These are the activations of a small neural network, seen along a few directions. Each row is one input.
Each table varies a few parts of the input and shows all the possible inputs, shuffled.
A made-up example of a description, with smaller parts first: one of 2 separate values, together with either a single point or one of 9 places around a ring or (one of 4 places along a line, together with one of 8 places around a ring).
Shared parts are said once, and a part with two or three values counts as separate values.

Other details of the inputs shift rows strongly along two fixed directions, in all tables alike. That doesn't count.
To show where, the next rows are all for the same input, with only those details redrawn:
[  0  20 -17 -15  11   5 -56  42 -43 -54  -3]
[-28  -4 -36   4 -48  -2  37 -97   4   9  -4]
[  1  20 -18 -15  10   6 -56  43 -43 -55  -2]
[  2  20 -18 -16  10   6 -57  42 -42 -55  -3]
[-28  -3 -37   4 -47  -2  37 -97   4   9  -3]
[  1  19 -17 -15  10   5 -57  41 -43 -55  -4]
[-17 -10 -25  11 -58  -4  53 -95  10  22  -4]
[-15  16 -33 -14  -1   6 -39  -6 -30 -43  -4]

A family of inputs:
x1: [ -30   -5  -18   17  -21    7   38 -108   24   11   29]
x2: [ 70 -36  47  30 -63 -15  51  80  -6  51   8]
x3: [ 74 -37  56  28 -33  -7  55  68  -5  61  40]
x4: [ -38  -12    5    9    0  -15   48 -100   46   38    4]
x5: [-14  21  -9  -2  61  21 -43   7  -8 -48   8]
x6: [ -49   -5    2    1    5   -8   49 -106   27   14    6]
x7: [ -3  26 -15 -40  29  41 -42  28  25  10  -9]
x8: [ 49 -35  66  13 -35 -30  59  78  -3  52 -15]
x9: [ 71 -26  74  37  -8   1  68  54   0  39  15]
x10: [-29  19  -7 -30  33  -9 -38  16 -32 -46 -26]
x11: [-30   9   2  -6  17 -17 -28   2  11 -22 -26]
x12: [-46  -9 -22 -11  11 -17  37 -95  32  39   7]
x13: [ 60  -6  53  -5 -44  23  17  76  33  60  17]
x14: [  4   9 -24 -23  65  16 -46  46 -29 -19  11]
x15: [-35  -1 -29  16 -46   1  29 -99  22   1  -3]
x16: [ -29   -7  -23   20  -18    1   25 -103   38   24   26]
x17: [-15  13 -17   3  54  16 -42 -10  14 -23   6]
x18: [-26   4 -12 -18  15 -23 -21   9   4  -5 -24]
x19: [ 60 -24  41  33 -52 -18  27  76  10  39   4]
x20: [ 69 -27  65  36 -35  -6  63  61   0  27 -16]
x21: [  3  13 -10 -11  25  11 -31   8 -31 -31  28]
x22: [ 71 -32  59  38 -31 -13  45  70  15  57  38]
x23: [ 57 -21  56  47 -51 -13  21  67  20  24   3]
x24: [-18 -20 -41   3 -30   0  56 -86  23  46 -21]
x25: [ -6   4   4 -31  55  -7 -28  46 -29  -3   9]
x26: [  1  20 -16 -14  11   5 -56  42 -43 -53  -5]
x27: [-17  20 -17  -1  34  14 -44  14  -9 -57 -22]
x28: [ -7  10 -11  10  23   6 -39  19  14 -27 -22]
x29: [ -1   8 -21  -6  54   9 -33  20   1  -6  10]
x30: [-17  13 -44 -10  27   3 -41   7   3 -17 -24]
x31: [-37   3  -4 -38 -24  12  45 -83  60  67 -13]
x32: [-26  18   1 -31  61  -2 -33   8 -33 -38   6]
x33: [-29  14  11 -10  24 -10 -28  17 -10 -44 -23]
Changing only one part turns x12 into x29. The same change can be made to x11. Which row results?
> x28
What is each input in this table made of?
> one of 3 separate values, together with either a single point or (one of 2 separate values, together with one of 5 places around a ring)
Which other rows does x25 become when the choice among 2 separate values takes its other values? List them by row number.
> x8
List by row number the other rows that have the choice among 3 separate values in common with x3.
> x1, x2, x13, x15, x16, x19, x21, x22, x23, x26
Which other rows does x30 become when the place on the ring of 5 takes its other values? List them by row number.
> x20, x24, x27, x28
Which other rows does x6 become when the choice among 3 separate values takes its other values? List them by row number.
> x1, x5
